These are the activations of a small neural network, seen along a few directions. Each row is one input.
In each table, some parts of the input vary, and every possible input appears once, in random order.
A made-up example of a description, with smaller parts first: values(2) and (point or ring(9) or (ring(5) and line(6))).
Shared parts are said once, and a part with two or three values counts as separate values.
(in the rows, 128 means zero)

Table:
R1: [ 34 139 114 116 112 109  83 127 128 111 184  90]
R2: [101 194 114 194 129  73 144  99 159 114 117 150]
R3: [124 113 142 151 107 160 161 178 140 168  66 205]
R4: [164 154 102 163 102 178 156 166 158 143  76 184]
R5: [ 74 168  94 125 108 116  71 114 143  92 195  95]
R6: [ 61 157 153 180 136  51 148 111 141 142 109 170]
R7: [133 134 140 118 102  94 198 151  89 138 176 112]
R8: [104 111 133  55 107 190 114 174 111 166 143 153]
R9: [204  54  99 106 197  84 176  81  54  63 145 120]
R10: [100  63  75 103 215 102  58  59  98  41 162  99]
R11: [161 116 151  68 106 206  87 145 138 175 128  98]
R12: [129  85  97 177 228  60 139  35 112  57  73 155]
R13: [192 126 177 122  95  94 162 122 112 151 160  82]
R14: [ 61 162 136 189 132  70 159 110 146 130 106 147]
R15: [125 122 122 155 102 170 169 177 145 161  62 180]
R16: [162 133 136  67 109 207  96 164 147 148 132 104]
R17: [ 89 154 135 122 123 115  53 119 152 107 181  62]
R18: [144 152  93  70 102 208 110 160 135 140 153 134]
R19: [171  44  77  48 197 199 102 104  83  86 110 138]
R20: [178 140 143 162 114 177 138 169 164 158  58 151]
R21: [179 118 161 165 105 179 132 148 160 179  52 148]
R22: [ 33 131 131 108 120  96  71 131 120 124 190 112]
R23: [103 118 115  62 102 207 124 172 120 157 142 131]
R24: [192  47  82 145 206 163 147 111 111  95  34 189]
R25: [119 155 173 192 130  71 123  82 170 147  94 118]
R26: [ 90 135 152 122 116 113  46  98 150 131 177  59]
R27: [116 179 156 192 135  68 129 100 168 124  94 119]
R28: [134 124 157 110 105  79 188 154  78 148 178 134]
R29: [189 147 162 126 108 100 170 142 109 128 166  84]
R30: [173 164 120 127  92 100 185 138 100 115 180 116]
What do these inputs look like to the network?
> values(5) and (point or line(5))
The inputs of R20 and R16 match in every part but the values(5) part. If R3 is changed in the same way as R20 into R16, which row does it become?
> R8
Which other rows does R11 become when the values(5) part takes its other values? List them by row number.
> R13, R21, R25, R26
Which other rows does R22 become when the line(5) part takes its other values? List them by row number.
> R1, R5, R17, R26
Which other rows agree with R9 in the values(5) part? List them by row number.
> R7, R13, R28, R29, R30

Table:
R31: [ 81 156 161 131  85 122  90 153 136 175 153  84]
R32: [111 174 136  88 120  95  57  99 139 123 184  84]
R33: [140  73 127 158 185 130 115 101 139 143  51 186]
R34: [136 181  91  92  99 206 155 171 147 150 131 153]
R35: [110 136 184 157  91  91 136 119 139 174 148  67]
R36: [156  75 155 133 189 126 129 126 131 136  61 147]
R37: [219 112 139 145 110 161 132 117 137 123 104  89]
R38: [186 125 118 171 146 143 131 127 150  91  63 118]
R39: [146  72 136  78 143 115 166  99  70 129 143 111]
R40: [ 76 150 166 185 127  74 135 129 151 143 109  99]
R41: [ 88 144 143 110  60 169 144 196 148 162 143 167]
R42: [ 99 109  71 177 165  84 125  94 105  59 158 144]
R43: [ 40 157 150 131  86 160  91 157 161 167 147  97]
R44: [120  81 138  78 145 211  84 155 144 163  99 146]
R45: [151 131 101 117 102 227  88 155 164 119 100 118]
R46: [169 121  94 192 146 149 117 101 159  99  53 157]
R47: [ 77  91 100  50 135 181 122 139  96 126 143 142]
R48: [117  92 114  51 137 145 120 134  71 133 147 130]
R49: [177 180 104  93 101 168 154 167 122 158 138 140]
R50: [157 125 181 138  68 103 188 157 121 166 146 138]
R51: [193 131 114 117 103 191  85 150 138 123 106 105]
R52: [ 88 165 118 163 162  58  88  51 158  98 131 137]
R53: [111  87 117 107 178  97 167 110  83  99 104 143]
R54: [189  64 175 108 151 145 131 117 114 166 105 116]
R55: [121 120  94 102 127 124  94 144  85  83 213  94]
R56: [117 112  98 154 169  76 137 119 103  52 167 107]
R57: [149  98 119 125 135  96 138 108  86  81 208  76]
R58: [ 81 117  81  98 126 160  95 147 112  77 206 105]
R59: [137 158 164 118 129  71 102  65 135 119 182  70]
R60: [106 134 135 187 103  92 173 142 142 142  93 207]
R61: [123 140 165 167 108  85 186 169 136 134 106 170]
R62: [ 69 174 126  86 120 134  58 102 163 116 178  96]
R63: [ 94  85  92 132 177 104 152  85  89 106  93 183]
R64: [106 167 140 139 163  50 102  74 153  91 139  97]
R65: [172 175 110 147 144 121 198 143 135 123  93 154]
R66: [ 58 148 141 210 126  83 121 105 155 148  99 138]
R67: [205 161 129 118 108 138 201 132 122 156 134 123]
R68: [155 170  82 170 141 125 185 119 143 132  84 192]
R69: [162  84 152  82 146 175  82 151 117 168 107 135]
R70: [127 147 159 115  63 135 142 192 119 167 151 156]
What do these inputs look like to the network?
> line(5) and ring(8)
The inputs of R59 and R52 match in every part but the line(5) part. If R50 is changed in the same way as R59 into R52, which row does it become?
> R60
Which other rows does R47 become when the line(5) part takes its other values? List them by row number.
> R39, R48, R53, R63
Which other rows does R58 become when the ring(8) part takes its other values? List them by row number.
> R34, R41, R43, R44, R45, R47, R62
Start at R65 and move only the ring(8) part, one step at a time. The first step leads to R61. Which rows follow, in order?
> R40, R64, R56, R53, R36, R38

Table:
R71: [ 71 139 124 148 123 109 124 118 135 123 135 123]
R72: [138 159 133 136  92 135 145 162 139 150 130 153]
R73: [106 136 140 155 107  97 137 126 126 123 156 122]
R74: [182 118 120  98 124 161 152 145 106 121 136 111]
R75: [118 114 117 120 153 120  80  89 131 112 133 112]
R76: [151 111 103 110 142 180  93 137 135 114 108 123]
R77: [154 106 112 210 197  57 178  75 118  90  59 177]
R78: [175 116 134  94 120 150 149 131 107 148 132 119]
R79: [159 168 143 131  95 133 161 153 138 155 126 127]
R80: [ 77 119 136 121 145 104 114 119 123 123 133 125]
R81: [126 116 147 121 130 157  94 138 147 148  94 131]
R82: [104 163 121 131 111 152 132 153 152 147 113 156]
R83: [132 131 140 142  92 146 148 159 132 151 128 142]
R84: [103 113 136 108 131 152 124 152 129 154 106 146]
R85: [134 173 144 144 112  86 152 120 136 128 155 109]
R86: [122 135 137 151 112 164 105 139 161 149  99 128]
R87: [128 164 130 144 111 155 102 141 171 146 102 140]
R88: [128 111 123 113 133 104 123 108 103 112 164 126]
R89: [ 98 134 125 136 109 159 135 151 141 153 108 143]
R90: [136 111 105 115 138 111 127 126 102  93 167 116]
R91: [120 109 109  92 135 168 120 131 118 140 117 148]
R92: [153 141 151 138  95 144 164 149 132 157 126 116]
R93: [111 115 150 128 129  90 127 127 114 125 153 124]
R94: [156 121 118 112 143 111 143 115 103  97 164  91]
R95: [ 95 114 107 106 152 119 111  99 114 113 145 127]
R96: [143 111 121 106 136 173  90 118 137 135 107 133]
R97: [125 116 102 124 159 131  84 104 131  88 139 103]
R98: [154 106 124  98 117 153 132 139 106 140 135 146]
R99: [128 144 148 149 110  92 154 119 125 133 150  95]
R100: [158 120 161 110 115 135 153 151 118 160 121 118]
R101: [162 107 109 102 123 163 137 156 107 117 140 137]
R102: [ 96 139 135 163 128 114  95 107 155 123 127 108]
R103: [112 164 132 147 106  86 135 129 134 120 156 133]
R104: [103 168 128 155 126 105  94 110 164 119 129 119]
R105: [102 115  92 110 157 127 113 116 113  88 148 118]
R106: [127 110  93  96 141 177 123 148 117 116 120 138]
R107: [188  94 115 187 174 118 196 113 133 120  18 205]
R108: [101 120 146 135 146 107  85 108 141 122 122 109]
R109: [ 79 167 118 142 126 102 123 121 145 120 139 135]
R110: [133 124 161 123 133  87 144 119 115 133 150  99]
R111: [138 110 151 115 114 139 138 160 120 153 126 145]
R112: [148 121 134 108 136 103 139  97 103 118 160 100]
What do these inputs look like to the network?
> values(2) and (point or (line(4) and line(5)))
The inputs of R71 and R89 match in every part but the values(2) part. If R110 is changed in the same way as R71 into R89, which row does it become?
> R100
The inputs of R97 and R76 match in every part but the values(2) part. If R109 is changed in the same way as R97 into R76, which row does it become?
> R82
Which other rows does R95 become when the values(2) part takes its other values? List them by row number.
> R91
Which other rows does R85 become when the values(2) part takes its other values? List them by row number.
> R79
Which other rows does R104 become when the line(5) part takes its other values? List them by row number.
> R75, R97, R102, R108
Start at R96 and move only the line(4) part, one step at a time. The first step leads to R91. Which rows follow, in order?
> R98, R78
Which other rows does R97 become when the line(4) part takes its other values? List them by row number.
> R90, R94, R105
